A small network was trained on made-up records. Each row is its average activation on records with the value named, seen along a few directions.
Values that are neighbours, or in one group, have similar rows; names and order tell nothing.
Strong random noise was added to every row along 2 fixed directions; ignore it. To show where, here is one row again and again, with new noise each time:
[6 165 -96 -28 -93 73 39 79 -172 -5 -43 133 67 3 158]
[-34 29 -45 146 -199 -97 -24 250 105 -121 -33 373 180 89 197]
[96 60 -129 -81 -24 49 11 6 -142 -82 -119 -62 -18 103 -66]
[149 -34 -143 -87 4 3 -18 -14 -75 -154 -168 -151 -56 185 -209]


Values of S:
s3: [-232 259 112 -129 68 227 12 -15 -242 291 227 280 208 -530 878]
s4: [-72 104 -51 -78 62 38 105 -316 -173 150 349 -211 -195 -19 -111]
s1: [-139 434 89 99 -71 212 169 -152 -291 467 223 72 -27 -283 46]
s5: [47 40 210 138 -7 119 101 146 68 116 19 -158 -83 -21 -215]
s2: [-113 89 -94 61 -235 -2 -21 165 -46 24 6 312 136 -37 278]
s6: [26 -74 -28 -211 10 22 -78 71 -70 -74 -88 -16 104 -32 237]
s7: [-124 -61 57 124 128 -231 137 -166 223 -61 173 222 -19 -18 60]
s8: [-188 -85 159 -69 280 -37 55 -55 61 114 33 53 -74 -234 251]
s9: [71 88 65 70 -138 176 -162 95 -80 119 -99 -102 85 -76 -103]
S is arranged as a ring.
Q: Fewest steps between s9 and s1?
A: 2
Q: List every value one step from s6, in the order listed.
A: s3, s2

Values of L:
l1: [-4 133 26 -176 421 -53 306 -574 -9 77 229 -207 -238 -138 -101]
l2: [10 362 -202 83 -235 140 65 -242 -356 191 232 -100 25 67 -236]
l5: [171 -56 -367 -490 104 44 -149 -287 -435 -184 -285 -453 -75 137 -88]
l7: [-229 -35 182 -136 205 101 147 58 -83 97 250 291 49 -327 712]
l6: [-20 -200 35 -89 -15 2 -351 226 151 -51 -192 -19 151 -183 369]
l3: [-266 -369 314 763 -212 -525 -247 381 953 -51 142 678 166 22 -61]
l4: [-170 493 339 322 -137 403 264 412 -158 372 123 511 151 -439 521]
l8: [173 199 53 -73 -284 267 -61 260 -204 176 -226 -25 136 8 -102]
l9: [-7 -411 -199 231 -224 -566 15 256 475 -566 -23 296 73 675 -260]
L is arranged as a ring.
Q: List every value one step from l6, in the order listed.
A: l5, l7
Q: List every value one step from l8, in the order listed.
A: l2, l4

Values of K:
k3: [-70 -87 59 79 62 -108 -67 96 85 -39 -90 223 176 23 134]
k4: [316 -263 -143 46 -148 -34 -237 90 178 -280 -221 -269 7 283 -413]
k6: [20 17 -90 52 -263 -2 -89 322 30 -168 -42 306 297 166 205]
k11: [-6 -37 133 -33 131 98 115 -92 51 61 -12 -124 -118 51 -256]
k12: [9 301 -218 -284 -199 226 -117 23 -460 -27 -148 -40 175 -98 243]
k10: [20 -232 87 243 -107 -383 -68 138 593 -218 65 171 109 150 -72]
k8: [115 -185 -38 -56 304 -14 32 -211 73 -17 -58 -311 -392 144 -558]
k2: [-105 470 -49 -368 -7 477 142 -197 -733 382 36 -37 -54 -467 517]
k7: [-140 72 113 43 209 52 141 -182 -79 267 220 -145 -173 -95 -103]
k9: [-8 -98 50 225 -226 -119 -26 361 228 -196 -6 124 165 169 49]
k1: [-180 188 67 -14 322 73 210 -408 -313 343 222 -233 -314 -359 91]
k5: [-101 15 77 137 -174 -222 9 158 286 13 143 610 243 -120 491]
K is arranged as a line.
Q: Going along K from k12 by way of its neighbour k6, in what order are k11, k10, k7, k5 met?
A: k5, k10, k11, k7
Q: List every value one step from k2, in the order listed.
A: k3, k9
